Each row below holds a small network's activations on one input, seen along a few directions.
In each table, some parts of the input vary, and every possible input appears once, in random order.
Descriptions start from the smaller parts, as in this example, which fits no table here: one of 4 places along a line, together with either a single point or one of 11 places along a line or (one of 3 separate values, together with one of 8 places around a ring).
Shared parts are said once, and a part with two or three values counts as separate values.

Other details of the inputs vary at random and push rows far along two fixed directions, the same in every table; ignore that.

A family of inputs:
x1: [  1   4  27  -3  -2 -37 -11  11  -1  18  -1  56  21  -2]
x2: [-35 -11  16  24  15  13  43  17  -4 -30  73 -75  22  -5]
x3: [-20   6  15  31  -2 -27   7 -23 -16  26 -32  31  38 -16]
x4: [-43  21 -33 -14  17  48 -25  19  37   2 -61 -17 -66  10]
x5: [-11  22 -52 -27  22  37 -38   8  22 -10 -22   7 -76  47]
x6: [  5 -43   6 -21  22  14  15   9 -16 -39  84 -59  23  24]
x7: [-19  18 -53 -48 -21  56  19  -4  46 -11 -51   7 -67   0]
x8: [ -4   4  39   4  -3 -37 -15   4   8   4 -15  48  24  -6]
x9: [  8   8  14  37  10 -11   3  24  -8  18 -39  30  29 -35]
x10: [ 23  24  21 -33 -23  29  35 -10 -22 -29  78 -87  24  10]
x11: [ 16  -9  -1  37  -1 -36 -18 -27 -30  17  -8  17   9 -32]
x12: [-10  -9  14 -29  44  32  25  33  16 -29  65 -40  54  22]
x13: [-25  62  -4 -50 -37  52  10 -13  11  20 -39 -17 -81  29]
x14: [ 28  -2   3  36  -3 -20 -36  14  -1   4 -23  18  25 -32]
x15: [ 11  -1   9 -11 -52 -20  29 -10  12   4 -14  49  20 -46]
x16: [-16  -7 -40 -43  25  49  -5  15  17  19 -46   7 -67  50]
x17: [-13  57 -14 -40 -43  31   7 -24  12  15 -26 -29 -96  33]
x18: [ 21 -29  22   7 -11 -47  -8  -3  -8  19   2  40   1   2]
x19: [-41 -14   6  15  21  10  42 -21  -5 -24  64 -76  43  13]
x20: [ -2  -8  15  40  -6 -40  -1 -26 -12  30  -9  20   8 -29]
x21: [-31  -7   3   4  44  43  42  -1   1 -20  35 -66  71   9]
x22: [-15  21 -41 -19  21  37 -42   2  31 -24 -36  -1 -73  44]
x23: [-15  -9  26 -22  43  32  21  26  25 -42  51 -48  57  19]
x24: [ 12  -1  18   6  -7 -58 -15   0   0  13  12  45   6   1]
x25: [ 24 -32  14   3 -11 -48  -1  -2 -16  30   3  39   3   8]
x26: [ 17  61 -33 -38 -26  61 -11 -14   8   7 -39 -26 -78  33]
x27: [ 16  -6   6  30 -14 -46 -35   1 -14   0  -9  12   8 -35]
x28: [ 23  -7   0  -1 -58 -41  25 -21  12   0   0  38   5 -42]
x29: [-37  21 -51  10   4  26 -20   0  -4 -12 -31 -24 -99  14]
x30: [ -2  -5  21  33 -19 -50 -19   2   4  13 -10  16   7 -32]
x31: [ 10  -1  -9  37  -2 -43 -14 -35 -32   9 -17  16  23 -16]
x32: [  8  -2  12  29  17  -7  -1  -6  -6  32 -37  28  36 -32]
x33: [-26 -15  29 -11  20   0  20   7  19 -46  81 -58  30  23]
x34: [-14  -2  23  31  -1 -20   2 -15 -13  34 -23  31  24 -32]
x35: [ 49  44  35 -16 -30  -1  13  -1 -10  32 -33  22  32 -18]
x36: [ 27  -5  -4  43   9 -10 -19 -14 -16  21 -21  23  26 -28]
x37: [ 50 -25   3  10   5 -18 -24   8 -13  10 -11  42  19   2]
x38: [-41  -5 -20 -37   6  37  -9   6  18  10 -32   9 -81  44]
x39: [-12  12 -67 -39 -41  28   2 -26  22 -27 -22  -6 -94   2]
x40: [ 19 -16 -19 -22 -15  45  46   3  18 -53  66 -52  42 -16]
x41: [ 24  -2  15  10  -2 -54 -35  -8 -10 -14  -1  34  10  -5]
x42: [-14   8  26  39  -8 -24   7  15 -15  20 -24  32  17 -34]
x43: [  0 -36  19 -28  40  41  32  30   8 -22  55 -46  51  23]
x44: [ -4 -15   2 -22  27   4   7  12  -8 -45  94 -53  26  24]
x45: [ 41 -32  -1   0  -5 -44 -18  -3 -34  17   3  36   4   4]
x46: [  2  -9 -55 -29  18  45 -24   6   6   7 -30   1 -77  53]
x47: [-12 -10 -14  18  36  40  23  -9  -8 -32  51 -72  59  14]
x48: [ 13 -27  23  -6  -7 -28   3   9 -16  35 -11  50  18   5]
x49: [ 28   6  -2  52   2 -14 -15  16 -18   6 -23  24  19 -31]
x50: [-13   1  30  24 -14 -29 -15  13   3  18 -24  26  22 -36]
Description of these inputs: one of 5 places around a ring, together with either one of 2 separate values or one of 8 places along a line.
- The inputs of x36 and x20 match in every part but the place on the ring of 5. If x37 is changed in the same way as x36 into x20, which row does it become? => x18
- The inputs of x11 and x34 match in every part but the place on the ring of 5. If x10 is changed in the same way as x11 into x34, which row does it become? => x13
- Which other rows does x33 become when the place on the ring of 5 takes its other values? List them by row number. => x8, x22, x23, x41
- Which other rows agree with x21 in the place on the ring of 5? List them by row number. => x4, x7, x9, x12, x16, x23, x32, x35, x43

A family of inputs:
x51: [  0 -11  11 -35  13  52  27  26  13 -44  74 -78  30  14]
x52: [ 45 -20  50  44  28 -61 -23  10 -30  41 -19  74  97 -24]
x53: [ -3  49 -40 -14 -22  27 -25  -9  25   9 -74  18 -89  10]
x54: [ -14   46  -34   -7  -31    5  -27  -27    9   18  -55   11 -106   21]
x55: [ 17 -18  52  67   9 -66  -1  10 -23  44 -27  63  93 -60]
x56: [-60 -26  10  22  40  21  22  11  -1 -40  78 -90  19  10]
x57: [ -30   15  -36  -25  -20  -10  -30  -20   23   10  -48   33 -107   29]
x58: [-12  -9  22 -39  15  60  44  20   6 -21  64 -76  34  23]
x59: [-18 -41 -13  -2  60  38  11  13  -7 -38  75 -74  37  39]
x60: [-28 -28   8  -1  59  19   3  14  -8 -41  83 -78  27  44]
x61: [ 58 -35  31  25 -29 -83   2 -12 -19  20   2  76  73 -46]
x62: [-33 -19  17 -39  20  49  50  13  23 -29  66 -61  35  25]
x63: [ -6 -12   5 -34  19  48  33  32  14 -50  79 -63  30  19]
x64: [ 29 -21  40  72   5 -72 -19  15 -17  19 -20  62  88 -68]
x65: [ 56 -19  43  21 -25 -75  -7   6  -2  11  -6  80  81 -49]
x66: [-15  50 -28 -18 -20  33  -7 -14  18  32 -83  18 -83  20]
x67: [-20  -6 -10 -14   2  49  49 -13  -4 -41  73 -90  29  -3]
x68: [ 44  15  53  32 -34 -57  16 -12 -27  38 -29  57  93 -61]
x69: [ 78 -24  35  24 -33 -69  -6  -6 -36  29  -3  62  67 -47]
x70: [  -9   25  -31  -26  -25    2  -38  -13    6   19  -51   18 -110   28]
x71: [  -3   10  -55  -26  -15   15  -22   -9    8   14  -56   37 -101   27]
x72: [-19  49 -44 -14 -23  27 -23 -17  22   5 -78  19 -84  -3]
x73: [-33   7   9 -12  -3  32  38 -12  -4 -42  84 -94  21   4]
x74: [-19  14 -48  -3  35  20 -62   8  19   8 -74  35 -78  39]
x75: [-46  -1 -59  26  11  12 -33 -12   9  18 -74  19 -93   8]
x76: [-17 -15  10 -30  12  23  32  16  -2 -41  97 -72  13  28]
x77: [ 58  -8  55  16 -20 -58   8  12 -25  36 -12  80  81 -36]
x78: [ -1  32 -53  -9 -26  22 -16 -29   9  18 -65  15 -98  13]
- The inputs of x69 and x70 match in every part but one. If x78 is changed in the same way as x69 into x70, which row does it become? => x54
- Describe the family of inputs behind these rows. => one of 4 places along a line, together with either one of 2 separate values or one of 5 places along a line
- Which other rows does x64 become when the choice among 2 separate values takes its other values? List them by row number. => x74
- A walk changes only the place on the line of 4. It starts at x77 and steps to x63. List the rest of the walk in order. => x71, x76
- Which other rows agree with x66 in the place on the line of 4? List them by row number. => x52, x55, x58, x62, x68, x77
- A walk changes only the place on the line of 5. It starts at x65 and steps to x63. List the rest of the walk in order. => x51, x53, x72
